A small network was trained on made-up records. Each row is its average activation on records with the value named, seen along a few directions.
Values that are neighbours, or in one group, have similar rows; names and order tell nothing.
(in the rows, 128 means zero)

Other fields vary at random and push rows far along two fixed directions, the same in every table; ignore that.

Field Lerid:
v4: [ 90 164  90 140 172 109 164 126  99  82]
v7: [146 122 132 128 112 137 131 116 116 131]
v9: [112 162  85 130 161 126 163  93 115  91]
v14: [136 137 123 115 125 142 148 102 121 131]
v10: [132 142 104 129 148 124 139 117 146 118]
v5: [138 148  81 124 162 147  83 109 127 128]
v12: [155 100 146 170  96  84 152 153 100 127]
v1: [134 105 155 103 119 133  77 152 180 159]
v3: [138  82 214  88  86 160  88 141 211 187]
v13: [100 161  92  99 177 169  70 115 130 124]
v8: [114 137 112 136 139 122 107 156 116 119]
v11: [122 128 124 125 133 139  91 135 122 142]
v2: [117  99 185 164  58  93 239 135  63 112]
v6: [159 105 150 139 104 106 140 141 146 143]
A value of Lerid combines one of 7 hidden first parts with one of 2 second parts; all combinations occur once.
v5 and v11 share the first part; v5 and v14 share the second. Which value has the first part of v14 and the second part of v11?
> v2
v6 and v1 share the first part; v6 and v9 share the second. Which value has the first part of v9 and the second part of v1?
> v3
v13 and v7 share the first part; v13 and v4 share the second. Which value has the first part of v4 and the second part of v7?
> v10

Field Gidu:
u1: [122 109 169 146  81 116 168 146 115 131]
u19: [ 78 208   5 162 228  89 141 129  58  46]
u20: [132 121 153 136  87  99 210 101 124 117]
u17: [135 115 157  90 114 167  69 121 168 165]
u7: [146  86 172 111 104 126  96 162 177 163]
u4: [123 151  85 173 140  80 198 121  75  74]
u6: [134 133  83 104 160 160  38 135 136 134]
u12: [123 160 100 137 134 124 198  87  83  96]
u13: [165 109 134 135 124 126  83 149 174 158]
u14: [ 98 140 137  74 165 182  67 110 181 145]
u15: [104 137 115 140 142 118 126 141 104 115]
u3: [112 152  86 139 165 119 165 103 113  94]
u10: [ 94 171  67  62 200 225  30  84 181 140]
u16: [134  84 188 162  72  87 149 182 101 152]
u5: [143 130 131  85 151 186  16 132 185 166]
u2: [118 121 165 113 107 129 175 131 144 128]
u18: [142 136 108 150 133 113 148 117  93 111]
u11: [126 150  96 148 135 110 182  97  74 101]
u8: [189  57 207 165  46  91 143 160 120 175]
u9: [143  90 201 128  72 111 157 151 155 149]
A value of Gidu combines one of 5 hidden first parts with one of 4 second parts; all combinations occur once.
u13 and u3 share the first part; u13 and u8 share the second. Which value has the first part of u8 and the second part of u3?
> u11
u2 and u7 share the first part; u2 and u14 share the second. Which value has the first part of u14 and the second part of u7?
> u15
u5 and u10 share the first part; u5 and u4 share the second. Which value has the first part of u4 and the second part of u10?
> u20

Field Buka:
c6: [146 131 106 126 131 133 108 121 116 137]
c3: [112 156  68 153 172 112 127 130 107  97]
c5: [155 101 163 143  82 105 178 133 139 137]
c14: [123 146  88 119 170 155  72 119 126 129]
c10: [ 96 184  45 100 208 141 117  89 139  93]
c2: [130 107 179 130  89 116 163 140 145 135]
c8: [140 143 100 102 147 160  88 106 152 131]
c7: [ 79 164  79 156 170 103 173 124  77  69]
c1: [118 125 125 149 123  84 161 157  97 106]
c11: [160 109 162 168  90  85 175 139 106 133]
c9: [130  96 173 167  64  83 179 154  74 129]
c13: [138 117 145 104 119 159 124 111 148 146]
c12: [126 113 167 109 115 160  98 146 146 155]
c4: [138  99 191  66 111 196  30 121 220 195]
A value of Buka combines one of 7 hidden first parts with one of 2 second parts; all combinations occur once.
c8 and c5 share the first part; c8 and c14 share the second. Which value has the first part of c14 and the second part of c5?
> c3
c7 and c12 share the first part; c7 and c10 share the second. Which value has the first part of c10 and the second part of c12?
> c13
c1 and c9 share the first part; c1 and c11 share the second. Which value has the first part of c11 and the second part of c9?
> c6
